Each row below is a small network's average activation on inputs in which a field has the value named, seen along a few directions.
Values that are neighbours, or in one group, have similar rows; names and order tell nothing.
(in the rows, 128 means zero)

Other fields shift rows strongly along two fixed directions, in all tables alike. That doesn't count.

Values of P:
p14: [123 125 127 109 113 168 178 144 171 119 131]
p5: [156 150 172  46 200 159 170 108  63  27  49]
p13: [180 179  85 140  67 148 162 164 199 181 235]
p1: [153 141 134 123 137 119 118 127 104 122 139]
p7: [101  85 105 156 128 102  81 129 124 119  99]
p2: [ 72  98 135 180 141  41  41  91  89 171 111]
p6: [148 147 147  93 110 212 207 161 154 108 134]
p12: [106  99 117 119 144 116 108 112 124  88  84]
p3: [ 67  80 148 154 170  59  47  84  66 116  57]
p8: [134 131 160 108 150 161 153 130  92  99  87]
p10: [122 131 125 163 106  81  96 116 143 198 171]
p11: [163 157 150  85 142 187 190 148 116  96 121]
p9: [140 148  82 166  92  78  82 125 174 196 211]
p4: [127 122 106 150  90 161 158 154 173 151 164]
A value of P combines one of 2 hidden first parts with one of 7 second parts; all combinations occur once.
p4 and p1 share the first part; p4 and p14 share the second. Which value has the first part of p14 and the second part of p1?
> p5
p3 and p9 share the first part; p3 and p6 share the second. Which value has the first part of p6 and the second part of p9?
> p13
p8 and p11 share the first part; p8 and p2 share the second. Which value has the first part of p2 and the second part of p11?
> p10

Values of N:
n4: [ 85 112 124 178 110  79  72 101 129 197 172]
n11: [172 152 124 126 106 134 133 153 146 161 176]
n1: [111 125 127 144 120  85 111 125 148 150 141]
n9: [152 165 146 109 130 160 167 126 140 146 143]
n15: [130 129 154 139 170  97  95 111  54 117  97]
n12: [ 83  68 125 154 168  87  54 101  60  68  42]
n13: [124 121  93 148  89 127 128 135 184 147 162]
n2: [125 134 128 139  99 186 174 165 158 163 155]
n10: [164 146 184  30 181 180 202 105  68   9  52]
n14: [146 157 100 125 120 122 135 137 156 130 152]
n8: [101  88 127 160 104 110  85 136 129 147 118]
n6: [ 88 117 120 176 104  92 104 123 139 189 141]
n7: [174 161 112 105 119 159 158 146 130  98 158]
n3: [160 140 130  79 119 207 220 155 186 123 137]
n5: [105 104 124 108 182  93  83 100  93  74  75]
A value of N combines one of 3 hidden first parts with one of 5 second parts; all combinations occur once.
n7 and n13 share the first part; n7 and n11 share the second. Which value has the first part of n11 and the second part of n13?
> n3
n1 and n8 share the first part; n1 and n5 share the second. Which value has the first part of n5 and the second part of n8?
> n12
